Each row below holds a small network's activations on one input, seen along a few directions.
In each table, some parts of the input vary, and every possible input appears once, in random order.
Descriptions start from the smaller parts, as in this example, which fits no table here: one of 5 places around a ring, together with either a single point or one of 11 places along a line or (one of 3 separate values, together with one of 6 places along a line).
Shared parts are said once, and a part with two or three values counts as separate values.
(in the rows, 128 means zero)

Other details of the inputs vary at random and push rows far along two fixed directions, the same in every table; ignore that.

A family of inputs:
r1: [145 124 107 124 138  84 117 143 128 132 121 144  90 110]
r2: [101 169 162 123 142 149 147 122  93 190 124 132 180 145]
r3: [145 134  99  99 148  83 119 135 112 145 133 134 103 104]
r4: [130 132 219 188  81 141 127 138 149  68  82 165 124 170]
r5: [123 125 139 138 109 168 129 122 144 157 139 125 154 130]
r6: [139 141  91 111 154  91 122 148 110 136 143 138 104 101]
r7: [153 134  93 122 136  87 118 143 111 129 123 137  91  93]
r8: [111 137 141 116 122 181 148 106 144 175 158 120 173 140]
r9: [104 115 130 119 137 169 135 109 130 148 137 101 173 149]
r10: [104 126 125 119 130 168 149 100 118 153 141  89 175 135]
r11: [145 106 188 193  66 157 126 135 202  44 101 146 106 151]
r12: [102 122 133 103 134 162 151  97 124 156 145  95 172 147]
r13: [150 107 164 175  87 126 117 146 178  42 112 156  92 144]
r14: [144 128  89 110 155  89 108 150 108 143 127 137 103 104]
r15: [101 128 138 112 128 182 146  96 133 143 152 105 174 154]
r16: [136 114 106 120 148  85 114 133 114 102 116 126  91 121]
r17: [132 119  93 117 138  93 106 134  99 103 121 124 102 113]
r18: [139 143  87 113 153  90 126 146 108 137 130 132  96  92]
Each input here is: one of 2 separate values, together with either a single point or one of 8 places around a ring.
Changing only the choice among 2 separate values turns r13 into r6. The same change can be made to r12. Which row results?
Answer: r3

A family of inputs:
r19: [135 136  89 103 139  59 147 119 102  68 133 128  83  91]
r20: [ 85 108  99  82 137 157 133  78  98 182 124  72 168 156]
r21: [ 62 200 206 134 153 146 155 123  36 177  85 132 217 174]
r22: [139 130 199 164  65 167 135 153 196 101 158 181 112 146]
r23: [166 167  91 105 144  42 137 132 108 125 136 150  67  63]
r24: [131 130  97  93 140  69 113 144 103  65 156 145  79 121]
r25: [131 117 157 221  61 188 123 152 193 109 109 161 122 126]
r26: [168 167  91 131 154  79 119 168 123 123 120 121  77  65]
r27: [179 111 165 204  47 162  92 123 186 113 102 164 148 148]
r28: [104 152  82 122 150 160 172 108 106 145 160  59 188 147]
r29: [102 101 118 116 134 181 115  92 102 159 140  69 207 131]
r30: [153  93 186 165 112 133 128 133 188 135 113 170  90 144]
r31: [119  68 184 153  93 144 133 132 206  84  99 128 133 185]
r32: [158 103 105 115 127  70  94 160 102 151 102 148  70  96]
r33: [ 84 124  81 112 155 197 145 108  88 153 139  77 177 118]
r34: [120 147 130  65 178 165 134 129 133 206 163 125 179 137]
r35: [138 122  93  93 189  57  99 122 105  79 139 146  59 126]
Describe the family of inputs behind these rows.
Answer: either a single point or (one of 2 separate values, together with one of 8 places around a ring)
Change only the choice among 2 separate values in r31. List by row number the other rows that result.
Answer: r30

A family of inputs:
r36: [149 111 114 142 120 104  96 145 143 101 115 159  80 112]
r37: [115 146  60 101 171  87 131 125  66 158 127  97 116  86]
r38: [130 155  77  82 174  92 123 127  86 159 157 124 120  95]
r39: [132 130 160 167  97 130 121 151 148  78 108 148 113 145]
r40: [113 129  73  92 158 109 131 116  63 178 131  95 143 107]
r41: [151 124 183 186  80 124 122 154 181  53 108 179  91 152]
r42: [126 124  74  88 171 106 128 137  98 173 140 110 137 107]
r43: [131 125 130 151 100 140 134 127 127 116 119 118 131 122]
r44: [117 119 171 127  96 193 154 104 164 168 147 116 170 161]
r45: [141 122 139 142 125  92 114 149 132  96 114 166  91 141]
r46: [160 122 126 127 130  90  99 139 135 104 126 161  82 114]
r47: [108 122 102 124 140 145 127 126 104 164 131 105 158 135]
r48: [136 125 143 126 120 102 130 127 120 118 118 148 107 136]
r49: [111 144 123 114 138 157 139 121 131 159 158 126 146 129]
r50: [110 127  83 111 159 122 113 124  82 159 127 115 135 111]
r51: [121 125  67  99 177  90 120 140  71 162 125 104 134 103]
r52: [110 128 171 136 122 175 140 114 144 148 114 108 170 161]
r53: [147 140 129 140 130  66 123 142 123  84 108 159  65 109]
r54: [132 116 118 117 115 140 133 120 133 154 133 119 134 126]
r55: [155 123 169 168  87 123 127 139 186  81 116 159  79 127]
r56: [149 130 121 124 155  63 115 143 113 105 105 153  79 120]
r57: [ 99 128 163 138 116 180 127 115 134 143 124 123 165 158]
r58: [121 127 144 122 123 128 122 121 108 137 122 123 149 135]
r59: [106 127  94 110 154 129 134 110  90 177 124  94 145 115]
r60: [149 125  91 143 142  75 112 161 105  93 110 133  91  95]
r61: [124 121 137 112 139 150 140 130 142 163 145 121 153 142]
r62: [125 132 140 135 117 183 152 117 167 154 137 105 166 136]
r63: [118 117 178 150 108 169 134 132 154 124 110 123 163 162]
r64: [144 119 124 131 131  97 102 144 137 109 126 164  78 119]
r65: [109 147 111 108 159 122 141 137  92 148 131 107 155 124]
r66: [110 129 141 116 122 145 139 114 106 153 124 110 155 144]
r67: [124 136 138 114 143 128 125 114 113 143 132 139 142 138]
r68: [148 133 115 135 126  90 117 159 138  99 133 156  83 117]
r69: [161 111 154 144 100 100 107 141 157  96 123 163  91 124]
r70: [146 126 133 136 130  88  93 140 111  90 103 151  93 120]
r71: [119 121 105 115 135 144 128 130 130 164 141 119 146 133]
r72: [119 125 171 140 114 145 141 112 149 133 117 138 132 152]
r73: [125 115 158 139 110 194 143 111 178 160 129 110 169 152]
r74: [102 101  91 106 146 140 135  98 113 106 144  83 146 134]
r75: [104 137 109  98 160 109 132 117  81 165 120 105 133 122]
r76: [102 154  98 105 162 115 125 130  76 145 133 119 133 114]
r77: [159 136 108 118 133  66 112 148 116 103 137 153  80  93]
r78: [113 132 136 137 110 191 139 117 159 151 147 121 162 135]
r79: [112 123 120 124 144 163 138 111 118 173 122  91 171 135]
r80: [129  98 159 139 111 125 131 111 166  40 128 140 102 160]
r81: [119 133 120 130 121 153 136 116 111 149 138 103 168 118]
r82: [149 145 118 128 152  65 124 147 115  95 112 151  80 111]
r83: [123 135 107 120 131 137 141 120 134 153 137 111 128 110]
r84: [123 141  88 117 160 119 134 128  95 151 125  96 139 106]
r85: [136 117 116 113 124 128 120 123 128 150 137 124 138 116]
r86: [135 137 111 120 129 141 123 124 132 139 142 125 137 110]
r87: [119 141  75 103 153 120 133 139 106 159 150 115 135 110]
r88: [171 116 138 161  87 100 106 150 164  71 117 160  83 104]
r89: [123 133  66  95 174  96 107 122  62 162 129 109 133  98]
r90: [136  91 162 156  96 116 112 125 168  13 108 138  85 153]
r91: [117 128 150 115 136 173 149 110 154 178 145 109 167 152]
r92: [113 142 144 127 113 151 148 120 115 138 126 111 154 138]
r93: [139 114 150 141 102 170 118 117 167 133 131 134 146 137]
r94: [121 141  70 119 159  96 112 138  77 132 127 123 109  93]
r95: [121 146 135 118 126 125 151 119 112 137 136 129 137 132]
r96: [148 102 157 168  86 136 109 130 149  96 106 139 125 131]
r97: [146 130 156 168  99  95 116 146 145  63  91 152  73 120]
r98: [112 136  94 104 162  89 115 141  77 144 123 123 122 127]
r99: [113 151 126 115 151 131 142 125 107 146 124 104 149 128]
r100: [107 135 107 134 131 156 137 130 113 151 137 104 162 131]
r101: [129 121 155 151  99 185 146 132 181 133 136 120 164 142]
r102: [160 135 159 160 107  98 109 143 148  61 111 176  83 124]
r103: [118 151 123 116 143 131 125 122  98 134 131 119 147 122]
r104: [112 124 170 132 125 170 151 120 149 151 132 127 176 166]
r105: [129 123 155 147  80 185 149 117 172 136 137 118 155 140]
r106: [140 135 104 140 131 113 110 132 108 111 121 127 118 104]
r107: [119  86 155 138  91 197 143  96 200  85 150 105 151 165]
r108: [144 125 127 137 136  74 100 146 117  88 110 176  69 121]
r109: [116 119 133 123 118 170 141 107 153 170 132 107 152 135]
r110: [124 130 197 165  75 182 138 120 164 105 121 129 167 154]
r111: [142 126 102 108 150  72 117 135 116 133 124 141  74 104]
r112: [149 127 121 116 140  60 109 139  98 107 119 159  89 113]
r113: [123 148 133 113 134 118 140 120 108 138 142 132 147 125]
r114: [145 132 136 131 107 119 136 134 143 117 137 140 104 121]
r115: [105 112  96  75 161 132 144  96 123 126 172  93 137 139]
r116: [122 137 169 138 113 191 158 114 178 153 144 114 168 152]
r117: [120 146 134 131 135 124 130 130 120 119 133 149 120 130]
r118: [119 120 153 133 113 168 137 127 162 152 145 132 153 159]
r119: [159 122 152 156 107 112 124 159 172  83 124 158  92 126]
r120: [122 137 164 142 121 154 151 132 150 123 131 134 156 151]
Changing only one part turns r111 into r109. The same change can be made to r114. Which row results?
Answer: r105
Changing only one part turns r65 into r60. The same change can be made to r98. Which row results?
Answer: r47
Describe the family of inputs behind these rows.
Answer: one of 5 places around a ring, together with either a single point or (one of 2 separate values, together with one of 8 places around a ring)
Change only the place on the ring of 8 in r101. List by row number the other rows that result.
Answer: r62, r78, r83, r86, r87, r88, r105
Change only the place on the ring of 5 in r82. List by row number the other rows that result.
Answer: r62, r84, r99, r116
Change only the choice among 2 separate values in r110. List by row number the other rows that result.
Answer: r58
Change only the place on the ring of 5 in r51. List by row number the other rows that result.
Answer: r42, r61, r63, r104
Change only the choice among 2 separate values in r76. List by row number the other rows that result.
Answer: r57
